Each row below holds a small network's activations on one input, seen along a few directions.
Each table varies a few parts of the input and shows all the possible inputs, shuffled.
A made-up example of a description, with smaller parts first: one of 4 places along a line, together with either a single point or one of 9 places along a line or (one of 2 separate values, together with one of 5 places around a ring).
Shared parts are said once, and a part with two or three values counts as separate values.
In the rows, zero is written as 128.

Other details of the inputs shift rows strongly along three fixed directions, in all tables alike. That doesn't count.
To show where, the next rows are all for the same input, with only those details redrawn:
[146 108 115 146 146  68 128 117 132 113 138]
[140 103 114 152 145  83 136 109 136 123 133]
[141 159 106 119 144 110 114 170 102  89 164]
[116 125  96 145 140 172 162 120 130 137 140]
[133 117 111 148 143 108 137 123 129 122 138]
[109 146 163 205 138 113  92 178  96 138 116]
[138 117  98 132 144 112 146 116 133 116 146]
[124 123 136 177 141 103 119 140 118 132 124]

A family of inputs:
x1: [145 117 109 121 107 130 156  99 136 114 145]
x2: [119 120 104 152 141 153 155 118 131 138 135]
x3: [157 155 118 100 132 130 106 179 129  89 154]
x4: [108 100 128 107 104 116 144 109 119 129 138]
x5: [128 124 132 116 121 166 135 116 158 145 110]
x6: [102 132 182 186 129  83  85 121 104 161  76]
x7: [139 118 125 112 116 125 120  91 144 130 113]
x8: [139 115 135 115 119  99 157 112 151 135 127]
x9: [103 100 112 123 100 203 140 115 127 132 133]
x10: [138 120 129 135 116 164 138 130 152 130 123]
x11: [112 127 134 158 136 103 130 119 111 149 115]
x12: [138 130 128 114 148 123 113 138 149 129 118]
x13: [124 106 122 162 108 147 156  90 131 142 121]
x14: [134 111 111 121 154 105 116  98 145 134 113]
x15: [123 131 119 132 146  97 138 125 120 134 130]
x16: [118 140 165 196 144 125  80 180 114 140 104]
x17: [113 149 132  65 110 119 100 154  96  97 148]
x18: [123 137 121 160 132 131 124 140 106 124 136]
x19: [132 137 167 169 111 118 116 167 125 127 125]
x20: [139 114 136 123 133  83 148 121 149 137 126]
x21: [122 125 157 137 148  90 118 131 144 151  99]
x22: [136 154 120 108 132 118  89 134 106 106 128]
x23: [147  67 142 116 121 120 134  97 158 126 134]
x24: [123 145 107  93 153 115 129 121 124 126 128]
x25: [123 134 134 170 144 131  97 153 115 129 116]
x26: [129 133 119 123 127  95 136 110 110 124 132]
x27: [131 141 113 109 149 107 144 142 125 124 143]
x28: [128 116 136 171 144 107 131 139 134 136 125]
x29: [139 150 138  82 125 110 126 139 137 117 129]
x30: [116 135 121 124 139 153 165 137 139 149 130]
x31: [137 119 126 135 107 166 138 117 147 131 123]
x32: [129 167 134  87 116 124 113 138 109 113 131]
x33: [128 121 121 107 157  95 136 106 147 140 115]
x34: [124 131 100 126 135 190 175 137 146 134 148]
x35: [147 141 130  93 115 126 109 130 138 112 128]
x36: [134 156 130  99 108 130 141 147 119 116 146]
x37: [118 125 113 114 144 114 135  91 129 143 113]
x38: [152 114 105 115 144 131 138 128 157 115 137]
x39: [ 96 158 152 143 114 166 117 129 102 155  99]
x40: [147 149 109 122 139 111  91 155 104  91 146]
x41: [141  81 149 123 116 110 144 114 143 122 148]
x42: [119 169 129 111 106 157 137 151 100 123 143]
x43: [145 106 106 136 128 114 124  91 133 117 125]
x44: [120 172 143  95 112 154 120 154 116 126 127]
x45: [120 111 153  83 124 135 136 116 136 138 130]
x46: [143 160  99 109 123 130 126 147  96  86 166]
x47: [109 138 143 142 131 190 124 144 145 161 102]
x48: [ 96 145 120 109 131 219 171 123 149 171 113]
x49: [122 127 118 122 117 165 126  95 131 140 109]
x50: [131  87 156 107 120  95 148 107 140 137 137]
x51: [134 120 147 162 126 116 133 147 141 134 127]
x52: [143 148 122 104 156 102  92 155 128 109 131]
x53: [144 110 128 136 106 123 153 108 147 125 135]
x54: [138 128 147 157 108 124 100 133 121 121 116]
x55: [131 135 106 111 144 129 108 115 124 122 124]
x56: [140 133 140  64 124 145 104 152 125 102 153]
x57: [133  97 133 141 116  74 147  73 134 143 111]
x58: [130 140 105 125 111 186 131 123 117 117 134]
x59: [ 90 115 146 160  94 177 129 145 104 137 133]
x60: [ 89 116 155 141 104 170  96 135 113 147 106]
Q: The inputs of x45 and x56 match in every part but one. If x29 is changed in the same way as x45 into x56, which row does it become?
A: x5
Q: Describe the family of inputs behind these rows.
A: one of 5 places around a ring, together with either one of 2 separate values or one of 10 places around a ring
Q: Change only the place on the ring of 10 in x10. List by row number the other rows that result.
A: x3, x16, x25, x31, x38, x40, x43, x54, x58
Q: Change only the choice among 2 separate values in x9. List by row number the other rows that result.
A: x23
Q: List by row number the other rows that have the place on the ring of 5 in common with x15.
A: x4, x8, x11, x20, x26, x27, x30, x36, x42, x50, x57
Q: Change only the choice among 2 separate values in x41. List by row number the other rows that result.
A: x59

A family of inputs:
x61: [110  97 115 175 106 139 119  85 143 142  90]
x62: [151  70  87 128 125 104 191  60 176 131 149]
x63: [139 146 134 105 141 119 117 107 124 130 128]
x64: [139 143 126 104 131 113 127 118 119 134 118]
x65: [119 133 138 121 131 111 147  96 136 134 113]
x66: [127 144 184 162 136  83  84 138 105 143  91]
x67: [143 139 143 111 112 115 114 138 100 118 135]
x68: [129 150 107 129 136 215 148 146 117 124 164]
x69: [107 116 169 161 110 127 140 106 122 144 110]
x70: [164 101 107  68 153  86 132  87 175 113 139]
x71: [ 96 180  93 100 129 180 127 169 101 119 152]
x72: [137 103 166 196 136 102 114 133 123 139 112]
x73: [ 92 115 165 174 102 190 135 153 132 178  99]
x74: [155  70  90 102 106 118 154  50 199 121 111]
x75: [153 101 151 180 161  50 105 103 148 141 108]
x76: [143 133 107  91 127 100 104 153  96  89 158]
x77: [130 132  79 106 150 161 189 102 155 118 148]
x78: [107 159 172 154 115 187 105 150  91 147 126]
x79: [123 122 155 143 128  97 111 148 143 152  98]
x80: [163 102 134  96 125  74 130  85 130 107 136]
x81: [127 113 133 133 135 112 100 122 112 118 140]
x82: [106 120 124 120 112 234 160 139 137 159 125]
x83: [105 125  88 155 135 218 197 106 151 180 114]
x84: [184 121 112 106 137  52 115 145 120  79 164]
x85: [107  99 164 192 115  79  96 138 107 152  99]
x86: [115 209 119  84 117 168 120 180  91 110 155]
x87: [165  95  94  98 102  86 143  43 165 107 118]
x88: [ 82 114 168 180 100 198 139 145 141 179 104]
x89: [143 106  88 124 123 152 181 109 144 131 149]
x90: [122 112 188 172 142  90  87 142 141 156  80]
x91: [159  85 136  98 133  89 121  98 161 115 142]
x92: [136 154 107  96 145  94  94 161  99 101 139]
x93: [132 127  83 122 140 146 178 104 157 136 143]
x94: [113 125 166 145 136  99 114 142 148 135 102]
x95: [134 170  90  75 137 101 106 171  97  91 156]
x96: [ 95 146 114 129 116 213 175 107 127 181 105]
x97: [135 126 126 104 104 113 143 108 126 120 147]
x98: [132 111  81 131 147 181 188  90 157 159 122]
x99: [170 169  95 110 117 113 100 161 119  62 159]
x100: [ 88 193 146 140 138 143  86 204  77 107 131]
x101: [124 111 144 114 119 128 139 132 147 114 136]
x102: [152 144 108 102 134 108 143 151 121  72 176]
x103: [140 146  93  68 134 141 117 150  96  77 173]
x104: [ 92 147 149 148 121 176 127 160 140 163 109]
x105: [133  80 120 105 126 169 166  86 166 142 126]
x106: [123 157 165 154 150  63  51 181  84 110 112]
x107: [139 194  96  96 153 188 130 186 101  96 163]
x108: [ 89 162 146 163 146 173  89 161  95 150 113]
x109: [117 113 157 159 102 125 136 112 118 161 106]
x110: [128 137 104  84 128 106 126 141 108  73 169]
x111: [100 102 168 195 113  79  95 135 113 147 108]
x112: [144  88 163 147 139  49 102 115 158 150  86]
Q: The inputs of x100 and x94 match in every part but one. If x110 is changed in the same way as x100 into x94, which row does it become?
A: x101
Q: The inputs of x87 and x74 match in every part but one. If x109 is changed in the same way as x87 into x74, which row does it become?
A: x73
Q: Describe the family of inputs behind these rows.
A: one of 4 separate values, together with either a single point or (one of 2 separate values, together with one of 6 places along a line)
Q: List by row number the other rows that have the choice among 4 separate values in common with x93.
A: x62, x68, x72, x75, x77, x83, x84, x89, x98, x99, x102, x107
Q: Change only the choice among 2 separate values in x91. List by row number the other rows that result.
A: x70
Q: Change only the choice among 2 separate values in x65. List by row number the other rows that result.
A: x69
Q: Change only the choice among 4 separate values in x76. List by row number the other rows that result.
A: x67, x82, x84
Q: Start at x100 and move only the place on the line of 6, one step at a time. The first step leads to x71. Which rows follow, in order?
A: x95, x92, x106, x108

A family of inputs:
x113: [117 130 133 115 121 204 133 117 128 162 110]
x114: [110 149 138 114 108 137 122 122 109 149 119]
x115: [159 131 136 127 161  69  94 130 134  98 128]
x116: [132 147  93  48 123 153 162 109 130 132 141]
x117: [130 161  96  92 127 117 131 137  90  93 150]
x118: [133 163 122 136 107 137 102 178  92  89 140]
x119: [114 108 108  99 129 188 189  88 173 142 152]
x120: [119 177 127 121 151 124 124 159 111 116 131]
x121: [138 118  58 117 128 179 178 107 154 131 151]
x122: [128  89 185 160 111 100 130 112 139 169 100]
x123: [ 92 159 165 156 113 108  80 165  80 129 113]
x124: [124 171 105 126 143 162 153 142 109 145 131]
x125: [158 140  95  98 138 107 141 154 116  89 188]
x126: [124 147  65  80 140 135 163 110 122  99 162]
x127: [ 93 145 123 172 135 210 122 143 107 141 122]
x128: [118 162  96  65 141 142 145 123 141 114 154]
x129: [139  85 110  92 153  39 135 100 151 132 118]
x130: [129  84 145 150 104 130 144  88 167 174  85]
x131: [148 111 160 180 137  88 134 131 128 148 121]
x132: [116 144 135 130  90 185 123 141 124 146 120]
x133: [ 88 126 134 180 120 205 163 136 119 151 134]
x134: [163 104 106 136 154  65 108 106 134 114 139]
x135: [142 119 149 170 137  78 113 134 152 124 104]
x136: [136 110 110  79 139 131 149 152 134 115 160]
x137: [161 126 154  96 140  58  81 124 130  90 120]
x138: [122 105 142 201 145 165 138  97 138 187  85]
x139: [115 124 164 155 148 116  71 179 109 142 104]
x140: [155  60 136 125 120  60 148  50 193 133  89]
x141: [135 130  99  98 142 178 189 116 149 118 160]
x142: [124  96  82  85 145 189 175  51 186 143 135]
x143: [127 187 110 123 143 107 103 186  83 107 156]
x144: [ 99 122 164 174 117 147  82 134 102 142 103]
x145: [ 97 144 127 139 123 201 123 192 123 148 117]
x146: [102 102 152 143 129 122 155  71 153 170  76]
x147: [182 117 113 131 136  48 123 122 148 108 130]
x148: [114 111 156 194 127 133 100 117 104 144  94]
x149: [124 142 177 152 112 121  63 149  98 140 108]
x150: [105 122 187 161 116 157 135 135 129 153 102]
x151: [149  68 151 125 106  67 142  67 154 143 126]
x152: [142 108 140 108 111  73 116 125 118  92 157]
x153: [133 171 115 132 121 121  95 192 102  78 155]
x154: [115 131 129 137  98 146 111 143 119 117 127]
x155: [148 161 111  77 127 108 106 161 147  79 161]
x156: [136 125 128 130 116 123 139 136 103 101 153]
Q: Describe the family of inputs behind these rows.
A: one of 4 separate values, together with either a single point or one of 10 places around a ring
Q: The inputs of x117 and x148 match in every part but the choice among 4 separate values. If x126 is changed in the same way as x117 into x148, which row does it become?
A: x127
Q: The inputs of x125 and x121 match in every part but the choice among 4 separate values. If x136 is changed in the same way as x125 into x121, which row does it become?
A: x145
Q: Change only the place on the ring of 10 in x155. List by row number the other rows that result.
A: x118, x121, x130, x132, x135, x140, x147, x153, x154
Q: Change only the choice among 4 separate values in x115. List by row number the other rows that result.
A: x120, x135, x141

A family of inputs:
x157: [136 128  67  77 141 183 186 133 161 127 167]
x158: [137 129 149 144 120  76 100 175 106  85 142]
x159: [147 119 165 146 135  76  86 166 105  96 151]
x160: [159 140  83  56 125 122 184 107 128 103 175]
x161: [172 105  65  67 129 125 160 127 159  88 177]
x162: [118  93 105 150 153 133 161  98 166 176  98]
x163: [ 86 149 153 192  96 174 102 154  91 147 116]
x164: [164  95 161  63  98  55 103 116 154  97 135]
x165: [139 157 142 138 125  78  86 139  84 114 119]
x166: [114  66 159 124  94 151 130  58 169 171  80]
x167: [ 94 103  93 169 139 216 156  89 157 190  92]
x168: [122 105 182 200 133  97  67 142 103 136 109]
x169: [106 110 171 199 151 106  80 121 110 160  93]
x170: [119 132  97 113  97 235 198 110 119 140 149]
x171: [124 184 145  49 114 141  69 170 102  98 132]
x172: [124 155  90 110 139 239 197 129 163 144 147]
x173: [146  54 131 168 108  79 150  32 149 155  95]
x174: [179 150 105  91 130 120 131 154 144  71 170]
x175: [124 160 136 140 125  60  75 143  93 103 131]
x176: [ 76 127 107 153 126 194 188  84 136 186 106]
x177: [148 112  64  70 127 131 151 101 133  74 164]
x178: [146  89 115 112 127  31 163  77 159 120 147]
x179: [151 204 118  99 155 128 103 195 112  96 147]
x180: [141 126 178 212 128  98  74 144 132 132  89]
x181: [110 164  95  95 148 158 150 154 107 113 139]
x182: [124 147 118  98 149 168 150 160 116 117 171]
x183: [114  98 126 158 130 130 180  61 138 188  88]
x184: [ 98 184 134 128 129 181 131 208  91 113 153]
x185: [144 157 107 118 126 144  84 191 106  92 152]
x186: [135  65 139 151 167  50 138  63 155 159 104]
x187: [159  81 110 111 109  37 149  77 152  98 155]
x188: [ 82 155 145 182 133 167  99 159  92 143  97]
x189: [109 171 151 191 141 182  95 159 118 152  91]
x190: [ 82 155 199 137 116 164  95 159 116 181  73]
x191: [149 112 171  67 117  47 109 123 155 115 125]
Q: The inputs of x182 and x168 match in every part but one. If x191 is changed in the same way as x182 into x168, which row does it become?
A: x166
Q: Describe the family of inputs behind these rows.
A: one of 5 places around a ring, together with either a single point or one of 6 places along a line
Q: Start at x161 and move only the place on the ring of 5, one step at a time. The first step leads to x185. Which rows follow, in order?
A: x167, x162, x157
Q: List by row number the other rows that have the place on the ring of 5 in common with x159.
A: x158, x161, x164, x170, x174, x187
